Each row below holds a small network's activations on one input, seen along a few directions.
Each table varies a few parts of the input and shows all the possible inputs, shuffled.
A made-up example of a description, with smaller parts first: one of 2 separate values, together with either a single point or one of 11 places around a ring or (one of 4 places along a line, together with one of 5 places around a ring).
Shared parts are said once, and a part with two or three values counts as separate values.
In the rows, 128 means zero.

Other details of the inputs shift rows strongly along two fixed directions, in all tables alike. That doesn't count.

Table:
x1: [ 83 131 155 143 112 119 130 124 131 145 137 142 123  85 115 133]
x2: [148 110 115 126 167 108 120 160 193  73  91  96 184 157 183 118]
x3: [139 139 105 128 136 113 127 127 142 103 130 125 135 150 137 117]
x4: [126 150 109 140 130 107 131 133 156 112 134 125 136 143 122 117]
x5: [156 129 115 133 141 113 125 140 162 116 125 127 147 155 134 123]
x6: [139 134 121 127 127 112 114 125 134  91 135 128 147 141 134 132]
x7: [ 99 146 118 140 128 121 141 133 151 139 123 127 111 103 122 120]
x8: [100 151 126 130 123 123 128 118 147 128 132 140  96  86 122 129]
x9: [164 117 122  96 125 167 125 107  64 145 135 132 101 153 122 134]
x10: [ 70 147 153 160 124  78 115 138 196  79 132 134 162  76 136 132]
x11: [172  89 128 100 134 158 120 123  65 111 120 105 159 187 155 135]
x12: [101 133 145 134 138 100 106 130 176  63 123 126 162  96 156 135]
x13: [128 107 111 110 128 165 154 130  85 176 107 112 106 143 132 117]
x14: [132 133 105 112 155 124 120 134 163  70 102 106 141 134 168 118]
x15: [122 146 108 144 132 104 131 139 152 109 131 122 148 148 127 111]
x16: [139 129 134 123 130 115 103 116 132  79 141 131 153 132 136 135]
x17: [108 154 137 142 102 120 131 108 111 165 161 163  88  98  81 130]
x18: [182 116 141 149 140 130 135 142 148 149 119 136 131 146 107 133]
x19: [110 122 134 127 128 134 132 129 124 141 124 123 130 116 134 132]
x20: [136 100 152 127 141 128 119 144 146 116 115 119 160 131 153 137]
x21: [177 105 123 107 133 169 136 126  79 176 126 128 113 170 121 130]
x22: [193  94  99  78 133 187 134 117  42 144 116 103 114 195 143 127]
x23: [ 82 150 133 146 120 116 138 130 148 149 131 141 104  85 109 123]
x24: [106 121 122 133 143 116 130 146 156 104 113 105 156 133 153 117]
x25: [102 149 117 137 142  95 121 143 196  75 112 122 141 105 149 115]
x26: [138 110 128 127 146 128 129 144 156 123 110 117 145 136 148 125]
x27: [113 153 153 134 100 126 121 107 101 156 164 164  93  89  85 142]
x28: [118 151 148 154 107 110 133 122 143 172 160 166 102  94  82 137]
x29: [160  94  99  90 146 167 140 132  95 124  90  88 134 176 169 117]
x30: [180  93 147 110 128 166 126 125  73 163 131 127 133 168 131 145]
x31: [ 90 149 133 148 133  86 110 132 198  68 127 134 147  84 144 128]
x32: [ 98 145 154 151  98 113 129 117 104 173 168 157 110  94  82 134]
x33: [112 109 126 139 153 100 117 159 177  55  97  90 204 147 184 118]
x34: [101 149 155 145 100 122 124 115 101 171 165 161 101  94  80 137]
x35: [123 163 115 133 114 121 135 108 128 146 147 154  87 110  91 122]
x36: [ 87 167 130 165 102  98 140 123 144 163 160 157 101  94  77 121]
x37: [152 119 148 161 148 107 133 159 196 122 105 130 149 117 129 126]
x38: [ 92 144 129 139 120 118 133 128 148 141 131 138 106  93 117 126]
x39: [125 143 119 134 124 120 129 125 132 130 140 131 127 138 114 126]
x40: [186 112  93  86 146 163 127 117  85 108 114 104 125 191 154 122]
x41: [111 123 151 116 106 156 131 107  82 169 136 146  86  90 105 142]
x42: [171 100 122  94 105 197 146 102   5 217 139 134  78 168  97 134]
x43: [ 96 172 129 154  99 100 138 110 139 158 162 164  84  85  76 127]
x44: [173  76 130  98 151 170 130 141  99 136  98  95 155 175 171 135]
x45: [132 119 113 116 158 110 114 150 171  46  96  96 176 147 184 123]
x46: [107 136 140 123 104 154 139 104  86 188 138 156  65  85  92 139]
x47: [168  91 114 105 133 152 131 129  76 125 121  95 161 196 153 129]
x48: [183 107 102  88 141 163 121 119  82 104 116 101 135 189 157 129]
x49: [ 81 148 138 160 132  80 113 145 200  81 126 129 156  88 138 126]
x50: [ 90 124 156 137  96 150 147 116  80 202 145 149  89  84  91 140]
Description of these inputs: one of 2 separate values, together with either a single point or (one of 4 places along a line, together with either a single point or one of 5 places along a line).
- The inputs of x23 and x39 match in every part but the choice among 2 separate values. If x37 is changed in the same way as x23 into x39, which row does it become? => x18
- Which other rows does x7 become when the choice among 2 separate values takes its other values? List them by row number. => x4
- Which other rows does x16 become when the place on the line of 5 takes its other values? List them by row number. => x11, x27, x32, x34
- Which other rows does x16 become when the place on the line of 4 takes its other values? List them by row number. => x9, x40, x48

Table:
x51: [ 56 164 120 187 135  49 127 158 224  46 108 103 191  92 145 103]
x52: [226  72 124  87 160 191 142 139  67 181  95 102 103 200 135 138]
x53: [ 66 195 120 120  92 114 132  75 109 185 184 187  35  67  62 137]
x54: [169  72 100  49 155 208 130 112  49 177  74 104  88 175 177 138]
x55: [181 152 125 129 134 117 117 128 126 117 148 146 130 165  97 138]
x56: [184  59 108  84 135 224 163 120  37 155  65  88  98 161 167 118]
x57: [128 140 129 161 156  45 118 179 233  67 132 106 213 155 148 111]
x58: [105 110  87 109 174 113 111 158 184  43 100  66 218 185 219 119]
x59: [114  99 176 141 140 108 101 155 201  51 113 117 202 105 179 157]
x60: [ 61 139 181 163 100 109 123 120 128 171 163 159 137  67  89 140]
x61: [172 102 123 115 150 144 136 137 145 123  96 118 132 141 160 114]
x62: [ 76 176 139 172 106  95 142 134 147 191 160 166  97  82  68 108]
x63: [146  95 151 115 105 135 108 106  71 105 155 132 141 138 138 154]
x64: [160 149 106 121 101 147 127 113  97 147 161 149  96 136  91 126]
x65: [ 76 197 131 167  76 121 142  86 102 162 167 178  40  51  47 120]
- What do these inputs look like to the network? => one of 3 separate values, together with either a single point or one of 4 places along a line
- The inputs of x51 and x65 match in every part but the choice among 3 separate values. If x58 is changed in the same way as x51 into x65, which row does it become? => x53
- List by row number the other rows that have the choice among 3 separate values in common with x52. => x54, x56, x59, x61
